Each row below is a small network's average activation on inputs in which a field has the value named, seen along a few directions.
Values that are neighbours, or in one group, have similar rows; names and order tell nothing.
Random noise pushes rows far along 12 fixed directions. That doesn't count. These rows show it; they differ only by the noise:
[ 167   76  189  166  -18  -60 -102 -270  -31 -167    3  139  -84  225
 -248   45   40 -130 -215 -169 -270 -239  148  -34]
[-355  136  594 -323  181  -18 -369 -149  660  413  231  252 -196  608
 -128 -225  -46 -122 -243 -496  -64 -353  213   12]
[-185 -237  -96  539 -240  871 -229  -62  306 -255  -97  -52  196 -327
 -123 -420  405  -46  103  537 -127 -221  160  -62]
[-122 -187 -427 -401  622  890  164 -346  199   90  368 -101  230  -30
  380  -79  509 -216 -280  142   25  231  248 -383]
[   4   64  111 -620  251  -14   50  -43 -209  111 -472 -313 -259  118
 -374   32  571  141    4  -31  484  199  424 -125]
[ 267  297 -131   -8   76  169  533 -133  107  174 -265  -83 -312  489
 -448   85   39 -269 -389 -227    0 -120  105   11]
[ 308  -91  -86  240 -128  243  574 -425  -70  219  -49  -23   46  344
  271   47 -311   21 -498   95 -267 -178 -363  119]
[ 504 -478 -531 -233  485   85  421  -95 -350  -41  109   45  505  497
 -302  441  439  133 -161  152 -222 -449   43 -642]
[ -77  343   24  446  209 -213 -305  -40  607  216    0  398  303  394
  575 -249 -386   72  476 -378   72  167  -71  292]
[  95 -158  636  490 -535 -217   -1 -314    2 -130 -209 -153 -225  183
  -23   36 -375  292 -345  146 -274 -300 -269  460]
[ 154  -21  148  532  -79 -285  418  -93  528  535   10  187  189  823
 -112   -6 -433   75 -113 -281 -126  -75 -253  393]
[ 125  212  100 -797  171  120  200 -346 -367  354 -645 -253 -254  277
  132 -115  295  224 -135  -58  467    7   69 -133]
[  58   83 -423  -85  118  552  225  226  -35 -302  -20 -168 -195 -228
 -129   18  199 -245 -150  224    0 -185   76 -379]
[ -58  -46  252 -370  -67   41 -180  115  -42   -1 -159 -216   50  117
 -118 -361  255  215  293   76  319 -263 -247 -371]


Bebis, 14 values:
v3: [ 263 -280 -112  178  122 -220  147 -405 -460    9  302  187  237    7
 -131  298  168 -157 -307  -73 -330  330  467   95]
v12: [  39  136  178 -412   51 -360 -150  -73 -289 -415  164 -429  -58 -391
  318  109    7   99  347 -108  237  478 -421  -48]
v4: [-412 -124 -190 -331 -484  281  -98  466 -168  474 -141  202 -122 -666
  526 -222 -396   36   16  374   43 -134  -75   82]
v11: [  29 -245  132  181   -2  549 -138 -364  441  271 -776 -270  463  727
 -498 -382  825  520  385  318  357 -350  182   73]
v10: [ 253  127 -201 -416  288  161  -85 -115 -359 -543  317 -240  -95   72
 -186  207  226 -350 -153 -195 -124 -215   45 -491]
v13: [  29 -222 -340 -317   94   91  321  148  -14  198  168 -116  164  -32
  208  298 -132   63  -69  114  -19  -41 -211  -74]
v5: [ 247   54 -197  392  232  302  466 -544  452  103 -167  -58  134  630
 -232  200  185  -49 -256  -41 -188  -92 -153  239]
v6: [  29 -189  101 -116  -72 -227 -272  -86  -96  221 -122   85  501  102
 -146 -235  327  138  602  -57  201  148  136   29]
v2: [ 103 -217  426  144 -395 -321   50  -62 -196  -62  267 -143  151  126
   78 -172 -357  241  -20   69  -86 -125 -636  -34]
v7: [-184   81   90  524 -249  121 -212 -141  355  108 -171  373  -27  -49
 -423  -59   63 -101  -69    7 -285 -223  249  360]
v14: [-143   53  481  176 -160  -62 -142 -407  358  446  353  486   34  494
 -376 -295  -88 -247 -374 -420 -431 -339  -89   84]
v1: [-252  133  -19 -331  147  -49 -222  506  559 -112 -365 -267 -229  110
  337  319 -323  490  246  170  213 -590 -321  129]
v9: [ -50  -64  261 -348 -178 -427    0  -99 -229  606 -112   76   61  211
  390  -74 -391  214   41 -189  178   99 -144  301]
v8: [-272  201 -149   30 -108  520 -153   -1   42   82  212  386 -151 -360
  454 -246 -283 -254 -310   89 -273 -314 -135 -114]
The values of Bebis form a ring.
- Going along Bebis from v13 by way of its neighbour v12, in what order are v3, v6, v7, v1 met? => v1, v7, v3, v6
- List every value one step from v14, in the order listed. => v5, v8

Laf, 14 values:
s2: [-340 -289  239   88 -153  -73 -415  277  185  441 -268  422  158  123
   77 -219  -45  445  150  195   31 -472  257   77]
s3: [ 162  202 -129 -144  277 -436  385  243 -180  -33  294  199 -448  123
 -381  596 -259 -300 -620 -352 -260  -69  234 -126]
s11: [-388   12  538 -408  159  121 -507  -26  455  -31  646 -100  -77  150
 -201 -337  252 -358   10 -387   56  114  175 -244]
s14: [ 213   49 -382 -248  -49  121  629  201 -370  105  109   91 -181 -156
 -494  159   82 -371 -410   11 -159 -140 -102 -420]
s12: [ 301   51  110  164 -247 -523   73  197 -418 -136 -253   74  -28  150
   73   41 -391  365  155   24   -2 -359 -492 -103]
s7: [ 220  633 -235  -24   61  283  391  -57  109  176 -879 -306 -407  345
  212  -91 -120   45   68 -125  484  152   50  353]
s5: [ 160  184  -76 -437  547  196  -82 -849   79   51  388   75  237  497
  714  160  -66 -174 -266 -445 -273    1 -137  -77]
s9: [ 166 -404 -181  782 -214    5  397   89   91  256 -618  -34  183  252
 -385  186   88  376  -34  462   43   42  380  557]
s6: [-184 -257 -242  163  448 -125  -47  372  443 -139   93  -53  193  -33
  605  427 -181  492  178  304   58   96  -31  190]
s13: [-183  356  332 -298   17   46  -72 -672 -147  111 -134   13 -549 -384
  560   85 -171 -172 -546 -169  -27  523  243  498]
s10: [-108  -41  190   64  -93 -183 -240  327  270 -299  220 -256   -3  -15
 -655  -54  256 -151  354 -113  140  134  100  -40]
s4: [  97  -93 -285 -671  152  340  248  -64 -398  105 -167 -346  -15 -148
  -42  -63  450  -60  -23  170  301  142  181 -364]
s1: [-210  135  214  -81 -409  -85 -119   21  -78  233  283  296  -83 -333
  691 -301 -774  -68  -35 -109 -189 -234 -673   20]
s8: [ 158  206   35   -8   27  -91   37 -110  -14 -568 -414 -442 -551   21
 -307  620   39   55 -278   26  -64 -118  212  362]
The values of Laf form a ring.
- Going along Laf from s4 by way of its neighbour s10, in what order are s11, s5, s9, s13 met? => s5, s13, s9, s11
- List every value one step from s3, in the order listed. => s12, s6
- What is the length, in steps, of the shortest route from s14 to s7? => 6

Sipu, 10 values:
n3: [-146 -142  109  424 -238  -71   87  207  288  685 -654  261  -65  424
 -670  -65  111  203  -57  105  119 -152  617  544]
n6: [ -38 -396  -91 -199  268  308  335   24  -14 -273  510 -498  121 -255
 -157    5  503  -16 -165  324  114  407 -228 -411]
n10: [-235   93  406  323 -594  171 -283  141  483  154 -277  129 -165  152
  -18 -328 -445   82   59   85 -148 -664 -200  296]
n4: [-228  422  126  158 -111  196 -353  -30  403  -32 -174  251 -380  -79
  257 -102 -267 -273 -142 -166 -159 -107  386  314]
n2: [  46  104 -164  -64  172   95  217 -118  287   71  938  302   92  254
 -495   24  -47 -806 -325 -556 -503 -116 -209 -357]
n7: [ -70 -526  520  323 -145   22 -218  -55  308 -316  582 -368  343  253
 -469 -211  277  142  120   88  -97  -63 -249 -124]
n1: [  23  221 -452  200  -17  216  -24  570 -127 -416 -455  -34 -277 -438
  290   96 -192  140  214  363  151 -290   11 -108]
n8: [  11  -32  -34  141  355 -673 -235  310 -173 -299  -25  210 -106 -153
  186  637 -179  338   29  -55  -38  181  445  179]
n9: [  73 -170  477  147 -489 -147 -271 -254 -207 -263  573  214  -70 -122
 -548 -100 -115 -453 -365 -158 -682 -552 -191 -216]
n5: [ 365  530  479 -101 -450 -460  264 -649 -295  244 -198  162 -416  516
 -447    9 -364 -366 -506 -652 -314 -274 -237  244]
The values of Sipu form a line.
- What is the length, in steps, of the shortest route from n9 to n1? => 5
- List every value one step from n2, in the order listed. => n5
- List every value one step from n4, in the order listed. => n10, n7
